These are the activations of a small neural network, seen along a few directions. Each row is one input.
In each table, some parts of the input vary, and every possible input appears once, in random order.
A made-up example of a description, with smaller parts first: one of 2 separate values, together with either a single point or one of 11 places around a ring or (one of 6 places along a line, together with one of 8 places around a ring).
Shared parts are said once, and a part with two or three values counts as separate values.

Other details of the inputs shift rows strongly along two fixed directions, in all tables alike. That doesn't count.

Table:
r1: [-1.03 -2.40 -0.07 -0.67 -0.36  1.74 -0.53 -0.33 -3.20  0.76  0.10 -2.46
  0.77 -2.10  4.31]
r2: [ 0.66  1.75 -0.46  2.44  4.11  1.00  1.50  2.68  1.14 -5.34  0.72  2.40
  3.69 -1.06 -2.31]
r3: [ 0.35 -0.63  0.38 -0.20 -1.65 -2.33  2.31 -1.63 -0.45  4.22 -0.48 -1.07
 -1.33  1.82  0.96]
r4: [-1.79  3.78  1.79  4.75 -0.02 -0.47 -0.16  0.84  2.82 -2.79  1.38 -2.28
  5.21 -1.75 -3.50]
r5: [-2.16  1.47  0.49  4.87  1.60  0.11 -4.88  2.98  1.94 -4.99 -0.58 -0.12
  1.08 -1.21 -5.34]
r6: [ 0.53 -1.28  0.48 -0.08 -1.87 -0.35  2.38 -0.54 -0.97  3.16  1.14 -0.77
 -0.75 -0.44  2.85]
r7: [ 1.32 -2.90 -2.75 -3.94  1.18 -3.56  2.43 -1.34 -1.02  3.49 -3.82  0.76
 -2.61  4.09  0.42]
r8: [ 2.29 -1.85  0.56 -2.63 -1.29 -3.31  3.81 -2.71 -1.88  4.59 -1.46 -0.42
 -2.99  3.63  0.43]
r9: [ 1.36 -2.07 -1.95 -1.89 -2.53 -0.22  2.83 -0.05  0.36  3.28  1.64  1.26
 -0.47  0.77  0.95]
r10: [ 3.94  1.38 -1.95  2.12  3.84 -3.28  5.49  0.39  3.50 -3.15  0.38  4.94
 -1.35  5.21 -7.22]
r11: [-2.88  5.31  1.07  3.98  1.05 -0.72 -1.51 -0.26  3.22 -3.77  1.43 -0.01
  3.07 -1.13 -2.76]
r12: [-0.15  1.94  1.29  3.93  3.89  0.93  0.94  2.74  0.52 -5.46  0.17 -0.61
  4.92 -2.61 -1.50]
r13: [-0.16 -0.14 -1.83 -3.62  0.46  0.02 -0.27 -1.27 -1.07  1.04  0.59  0.56
 -1.90  1.43  1.86]
r14: [ 3.23 -3.85 -1.49 -2.68  1.21 -4.02  5.04 -0.73 -1.74  4.60 -3.97  0.07
 -2.50  4.67 -0.24]
r15: [-0.68 -0.74  1.48 -1.48 -1.55  1.27 -0.34 -1.23 -2.98  1.09  1.05 -2.12
  0.58 -2.39  4.46]
r16: [ 1.98  4.23  3.15  3.28  1.31 -0.98  0.60  0.23  5.64 -3.20 -1.71  2.62
 -0.62  1.43 -7.28]
r17: [ 2.25  2.18  1.36  5.03  0.64 -1.66  5.24  1.95  3.92 -2.52  2.32  0.82
  3.10  0.31 -5.74]
r18: [ 0.54  3.68  1.51  2.65  1.85  1.03  1.42  0.75  1.42 -5.21  3.12  2.53
  2.70 -1.22 -2.66]
r19: [ 1.07  3.19  4.95  4.42  0.31  2.96 -0.78  1.95  3.10 -4.13  0.25  0.07
  2.05 -3.33 -2.65]
r20: [ 4.84 -3.34 -1.75 -3.92  0.54 -2.40  7.31 -0.70 -0.98  4.04  0.29  3.67
 -5.08  5.39 -1.01]
r21: [ 2.76 -6.34 -0.72 -0.21 -1.69 -0.73  1.02  2.37 -2.36  3.69 -1.51 -0.05
 -4.53  1.41 -0.17]
r22: [-3.06 -3.10  0.41  0.85 -1.92  1.94 -6.71  1.75 -3.29  1.14 -1.72 -4.11
 -0.23 -2.93  2.47]
r23: [-3.24 -3.30 -0.88 -0.08 -1.88  4.94 -7.66  2.94 -3.32 -0.76  0.82 -1.53
  0.26 -4.99  4.34]
r24: [-2.15 -0.08 -2.55 -2.54 -2.83  0.97 -2.79 -0.96  0.26  1.98  1.39 -1.01
  1.00 -1.34  3.29]
r25: [-1.42 -0.43 -1.64 -1.94 -2.63 -1.90 -0.25 -1.75  0.92  3.35 -0.47 -1.30
 -0.13  1.05  0.55]
r26: [-1.84  0.96  0.94 -2.64 -2.50  4.40 -6.77 -0.88  0.33  0.43 -0.79 -0.60
 -0.77 -3.57  4.26]
r27: [-3.96  0.55 -0.30 -0.98 -2.40  4.11 -4.30 -0.33 -2.08  0.49  2.84 -1.43
  2.25 -5.00  6.88]
r28: [ 1.24 -3.97 -2.79 -1.16 -0.75 -0.47 -2.37  1.74 -0.55  1.66 -1.01  1.81
 -4.35  1.93 -1.10]
r29: [-1.15 -0.21  2.00 -1.96 -2.78  5.51 -4.97  0.14 -0.63  0.53 -0.02 -0.30
 -0.17 -4.54  4.80]
r30: [-3.11 -0.73 -1.46 -2.02 -0.18  0.23 -3.19 -2.01 -1.95  0.66 -1.39 -2.07
  0.08 -0.43  3.03]
r31: [-0.22 -1.75  0.73 -2.17 -0.37  1.03  0.93 -0.51 -3.09  1.93  0.61 -2.30
 -0.57 -1.01  3.87]
r32: [-4.53 -0.43  0.45 -0.36 -0.60  2.50 -5.12 -1.21 -3.72 -0.02 -0.79 -5.04
  2.87 -3.65  5.38]
r33: [ 0.94 -0.84 -2.58 -2.84 -1.69 -1.64  1.51 -1.77  0.34  3.94  0.67  2.02
 -3.19  2.56  1.84]
r34: [-3.13  6.15  1.09  2.51  1.80  2.37 -4.39  0.01  1.57 -7.17  3.05  0.26
  4.63 -3.62 -0.70]
r35: [ 0.96 -2.02  0.21 -2.93 -0.25 -2.07  2.66 -1.84 -2.45  4.27 -1.45 -1.79
 -2.57  2.90  1.26]
r36: [ 3.15  2.34  4.10  3.21  0.40 -0.85  2.09  0.41  3.77 -0.85 -2.11  1.09
 -0.88  1.51 -5.73]
r37: [-3.22  5.80  2.04  2.84  1.69  0.16 -3.01 -0.86  1.74 -5.81  1.27 -0.68
  3.93 -2.10 -2.31]
r38: [ 1.65 -3.08 -2.11 -2.13  0.23  0.28  2.61 -0.38 -1.84  1.58  0.30  1.88
 -1.82  1.55  1.56]
r39: [ 1.16 -1.82 -3.38 -3.46  1.70 -1.15  0.78 -0.18 -0.76  1.10 -1.76  1.72
 -1.19  2.17  1.45]
r40: [ 3.66  2.56  0.18  1.66  3.90 -5.38  7.05 -0.39  3.83 -1.84 -0.51  3.62
 -2.21  6.60 -8.99]
Description of these inputs: one of 5 places around a ring, together with either one of 2 separate values or one of 6 places along a line.
- The inputs of r16 and r19 match in every part but the place on the ring of 5. If r40 is changed in the same way as r16 into r19, which row does it become? => r31
- The inputs of r34 and r15 match in every part but the place on the ring of 5. If r24 is changed in the same way as r34 into r15, which row does it become? => r17
- Change only the place on the ring of 5 in r10. List by row number the other rows that result. => r1, r30, r32, r38
- Change only the place on the line of 6 in r9. List by row number the other rows that result. => r2, r18, r20, r27, r38
- Change only the choice among 2 separate values in r26. List by row number the other rows that result. => r28
- Start at r12 and move only the place on the ring of 5, one step at a time. The first step leads to r14. Which rows follow, in order? => r7, r39, r2

Table:
r41: [ 1.95 -0.94  1.26 -0.47 -2.14 -0.52  3.10 -0.66 -0.35  2.50  1.56  0.18
 -1.74  0.88 -0.09]
r42: [-3.65  0.18 -0.34 -1.80 -0.59  0.71 -2.03 -1.67 -3.43  0.70  1.15 -3.87
  2.46 -2.21  4.90]
r43: [ 2.21 -3.64 -4.08 -2.79 -0.14 -3.51  3.11 -0.97 -0.86  4.03 -0.60  3.06
 -5.18  5.21 -0.47]
r44: [-0.91 -3.75 -0.97 -2.45 -1.90  1.22 -3.09  0.90 -2.37  2.50 -1.59 -2.55
 -0.67 -1.19  2.46]
r45: [ 0.84 -4.26 -2.53 -6.47 -0.68 -0.39  0.02 -1.62 -3.15  4.28 -2.63 -0.56
 -2.95  2.03  3.72]
r46: [ 1.12 -1.74  1.06  0.46 -0.96 -1.65  2.89 -0.09 -1.34  2.32  0.12 -1.68
 -0.75  1.12 -0.57]
r47: [-0.17 -3.44 -3.20 -4.75 -0.46 -0.96 -0.43 -0.74 -2.32  3.12 -1.59 -0.82
 -1.50  1.72  2.33]
r48: [ 0.80 -3.60 -3.38 -6.77 -2.22  0.04 -0.14 -1.71 -1.98  4.64 -0.49  0.89
 -3.31  1.83  3.80]
r49: [-3.35 -0.82 -2.79 -3.15 -1.08  2.03 -4.56 -0.23 -1.68  0.07  0.83 -1.81
  1.70 -2.19  3.75]
r50: [-2.20  0.61 -1.20 -2.14 -1.40  1.82 -1.88 -1.39 -0.73  1.19  0.91 -0.48
  1.69 -2.49  5.47]
r51: [ 3.54 -0.47 -2.20 -0.25  1.58 -3.16  4.34 -0.20  1.70  0.28  0.37  5.23
 -4.10  5.06 -4.00]
r52: [-3.09  2.48  0.83  3.81  0.27  3.42 -5.33  3.08  1.65 -5.58  1.97 -1.70
  4.85 -4.67 -2.04]
r53: [ 3.56 -4.47 -1.03 -1.19 -1.45 -3.16  5.07 -0.08 -0.38  5.96 -2.55  0.62
 -3.30  3.49  0.02]
r54: [-1.60  0.05  0.60  3.70  1.01  0.86 -3.38  2.31 -0.28 -2.79 -0.19 -0.77
  0.80 -1.78 -1.41]
r55: [ 4.48 -0.17  1.22  1.14  1.36 -0.71  3.53  1.93  2.82 -1.47 -0.76  3.01
 -1.77  2.52 -6.06]
r56: [-0.42 -4.52 -3.58 -4.29 -0.62 -1.71 -0.75 -1.39 -3.72  4.64 -1.90 -0.09
 -4.07  2.52  3.98]
r57: [ 1.28  3.86  4.23  4.67  1.60  0.74  2.38  1.22  2.19 -4.46  2.10  0.28
  2.36 -1.20 -4.37]
r58: [ 2.51  0.86  1.29  3.59  0.19 -2.42  5.22  0.93  2.08 -0.69  2.11  0.97
  0.11  2.15 -5.45]
r59: [ 2.98  2.57  2.73  4.48  1.76 -0.15  3.70  1.77  3.80 -2.82  0.00  2.40
  1.32  0.12 -4.56]
r60: [-2.26 -0.59  0.25 -1.28 -2.36  4.16 -5.66  1.10 -0.90 -0.61  0.86 -1.75
  1.30 -4.22  2.99]
r61: [-1.18  6.95  2.17  4.97  2.84  0.52  1.32  0.52  3.16 -7.45  4.48  1.04
  5.31 -1.79 -4.42]
r62: [-1.63  2.96  1.72  1.13  1.97  0.47  0.35 -0.87 -0.86 -3.18  1.25 -1.75
  3.31 -1.47  0.35]
r63: [-0.21 -0.04  0.45  1.94 -0.54  1.49 -2.47  1.44  0.40 -1.39  0.90  1.32
 -1.16 -1.24 -0.66]
r64: [-3.27  0.99  0.11 -0.98  0.39  2.31 -3.14 -0.98 -1.78 -0.63 -0.77 -2.49
  3.43 -3.63  5.61]
r65: [-2.85  1.06  1.92 -2.31 -4.77 -0.80 -5.65 -3.63  1.05  4.94 -3.38 -3.63
 -2.47 -0.03  1.64]
r66: [-2.06  2.24 -0.48  2.01  1.77 -0.08 -0.40  0.33  0.73 -2.38  0.21 -0.87
  4.10 -1.66  0.61]
r67: [ 1.42  0.45  0.54 -2.29  0.33 -0.99  3.73 -2.09 -0.99  1.36  0.86  0.47
 -1.10  1.75  0.98]
r68: [-0.48 -1.90  0.06 -1.64 -3.36  1.98 -1.37 -0.43 -1.00  3.66 -0.06 -0.89
 -0.43 -2.32  5.00]
r69: [ 4.55  0.41 -0.49 -0.47  1.89 -3.05  7.25 -0.82  2.49  1.22 -0.94  4.10
 -1.89  4.37 -2.79]
r70: [-4.43  5.11  0.91  3.40  1.27  1.73 -2.45  0.11  0.48 -5.59  4.15 -2.27
  6.25 -3.95  0.06]
r71: [ 1.57 -4.91 -0.50 -3.63 -2.26  0.68 -1.02 -0.57 -2.99  5.14 -2.08  0.56
 -5.86  1.09  3.82]
r72: [ 3.96 -0.45 -1.16 -0.44  2.57 -2.83  4.54 -0.25  1.24 -0.02 -0.83  4.82
 -4.29  5.03 -3.80]
r73: [ 5.02 -1.64  1.07  1.59  0.92 -2.92  6.62  0.66  1.87  2.04 -2.37  2.29
 -2.11  3.61 -3.78]
r74: [-3.76  2.43  0.19 -3.91 -3.22 -1.66 -5.07 -5.00  0.93  4.11 -2.89 -2.81
 -1.67  0.98  2.33]
r75: [ 0.37  3.33 -0.88  3.69  2.32 -1.71  3.19  0.82  3.62 -3.30  1.60  2.17
  3.26  0.77 -3.81]
r76: [ 1.04  3.19  4.05  5.23  2.22 -0.14  2.55  1.38  1.58 -4.55  1.15 -0.62
  2.85 -0.81 -4.89]
r77: [-4.64  1.66  0.06  0.60  1.78  3.20 -6.77  0.16 -2.35 -3.98 -0.07 -1.97
  2.61 -4.12  3.79]
r78: [-3.09  3.39  1.58  5.49  0.04  2.73 -3.29  2.30  2.15 -4.40  1.97 -1.63
  5.76 -5.12 -0.33]
r79: [ 3.11 -0.37  1.32  3.74  2.51 -1.62  2.36  2.03  1.49 -2.21 -1.41  2.58
 -2.20  2.44 -5.68]
r80: [-2.98 -2.13 -0.96  0.20 -2.11  2.34 -5.60  0.97 -2.23  0.85  0.43 -1.71
 -0.66 -2.85  3.53]
r81: [ 4.10 -0.85  1.03  1.63  1.92 -1.47  3.49  2.06  2.11 -1.52 -1.70  1.97
 -1.23  2.74 -6.35]
r82: [-2.17 -0.11 -0.84 -3.98 -0.25  3.18 -4.28 -0.65 -1.85 -0.50 -0.20 -1.23
  0.93 -2.49  4.35]
- The inputs of r43 and r80 match in every part but one. If r75 is changed in the same way as r43 into r80, which row does it become? => r78
- The inputs of r79 and r77 match in every part but one. If r58 is changed in the same way as r79 into r77, which row does it become? => r70
- Describe the family of inputs behind these rows. => one of 2 separate values, together with either a single point or (one of 4 places along a line, together with one of 5 places around a ring)
- Change only the choice among 2 separate values in r53. List by row number the other rows that result. => r66
- Change only the choice among 2 separate values in r49. List by row number the other rows that result. => r52
- Change only the place on the ring of 5 in r57. List by row number the other rows that result. => r41, r46, r58, r76

Table:
r83: [-0.62  0.46  0.39  1.56  1.72  2.40 -2.35  2.07 -0.30 -3.82  0.34  0.32
  1.94 -2.47 -0.16]
r84: [ 2.44 -1.01 -1.31  1.46  2.68 -1.37  2.51  1.81  0.70 -1.98 -0.16  3.14
 -1.38  2.46 -3.77]
r85: [-0.79 -1.80 -0.38 -3.32 -1.88  0.54 -3.17 -1.39 -1.31  3.01 -2.35 -1.06
 -2.38  0.04  2.81]
r86: [-1.67  2.61  2.65  2.80  0.50  0.09  0.96 -0.28 -0.25 -1.70  1.05 -3.10
  4.26 -2.35  0.39]
r87: [ 0.44 -0.69  2.05  4.04  0.96  1.03  0.21  2.73 -0.28 -2.26  0.06 -1.38
  1.75 -1.89 -1.80]
r88: [ 2.18  0.23 -0.22 -1.69 -0.60 -2.07  5.11 -1.90  0.56  2.31  1.19  1.32
 -1.07  2.61 -0.42]
r89: [ 1.25  0.95 -0.40  1.25  1.44 -2.41  0.74  0.06  2.21 -1.04 -1.35  2.15
 -1.85  3.01 -4.58]
r90: [ 0.85 -2.62 -0.63 -2.58 -3.58 -0.60 -0.61 -1.15 -0.11  5.14 -1.35  0.10
 -3.71  1.25  1.67]
r91: [ 2.02 -7.74 -4.66 -6.35 -1.66 -1.84  1.53 -0.56 -4.18  7.08 -2.27  0.70
 -5.78  3.79  3.89]
r92: [-1.48  1.17  1.08  2.49  0.37  3.59 -3.35  2.33 -0.01 -4.09  2.11 -0.28
  2.68 -3.99  0.22]
r93: [-4.03  2.63 -0.26  1.86  0.83  1.22 -6.02  0.70  0.90 -3.70 -0.10 -1.80
  2.83 -2.47 -0.82]
r94: [-0.41  4.37  1.06  1.99  2.66 -0.31  1.81 -0.53  1.84 -4.14  1.37  0.53
  3.71 -0.43 -2.03]
r95: [-1.50 -1.72 -1.16 -4.41 -3.56  0.67 -0.11 -2.78 -2.58  5.25  0.86 -1.95
 -0.40 -1.11  7.07]
r96: [-3.85  0.02  0.94 -2.26 -2.64  3.66 -7.33 -0.93 -1.75  1.19 -0.88 -3.10
  0.14 -4.07  5.48]
r97: [-1.12 -1.57  1.92  0.33 -2.27  0.27 -2.35 -0.26 -1.24  2.68 -2.08 -3.30
 -0.69 -1.13  1.30]
r98: [ 5.18 -1.89 -0.33  0.63  1.64 -1.77  5.50  1.72  1.47  0.27 -0.42  4.16
 -3.38  3.83 -4.51]
r99: [ 3.36 -1.01 -0.22  2.33  0.54 -0.49  3.42  2.29  1.86 -0.79  0.95  3.11
 -1.11  1.40 -3.69]
r100: [-4.09  1.96  1.60  0.38 -2.20  3.66 -7.21 -0.11 -0.22 -1.46  0.60 -2.72
  1.91 -4.70  2.85]
r101: [ 0.00 -0.40 -1.85 -3.01  0.31 -1.93  2.40 -2.52 -1.38  2.33 -0.06  0.20
 -0.86  2.19  2.34]
r102: [ 0.95  1.81 -1.69  0.31  2.51 -3.45  4.63 -0.90  1.48 -1.09  0.76  1.50
  1.04  3.38 -3.22]
r103: [ 0.90  4.24  1.42  2.19  2.25 -0.89  3.69 -0.41  2.58 -3.18  1.74  1.48
  2.37  0.63 -3.01]
- Describe the family of inputs behind these rows. => one of 3 separate values, together with either a single point or one of 6 places along a line
- The inputs of r99 and r90 match in every part but the choice among 3 separate values. If r84 is changed in the same way as r99 into r90, which row does it become? => r89
- Change only the place on the line of 6 in r88. List by row number the other rows that result. => r94, r95, r101, r102, r103
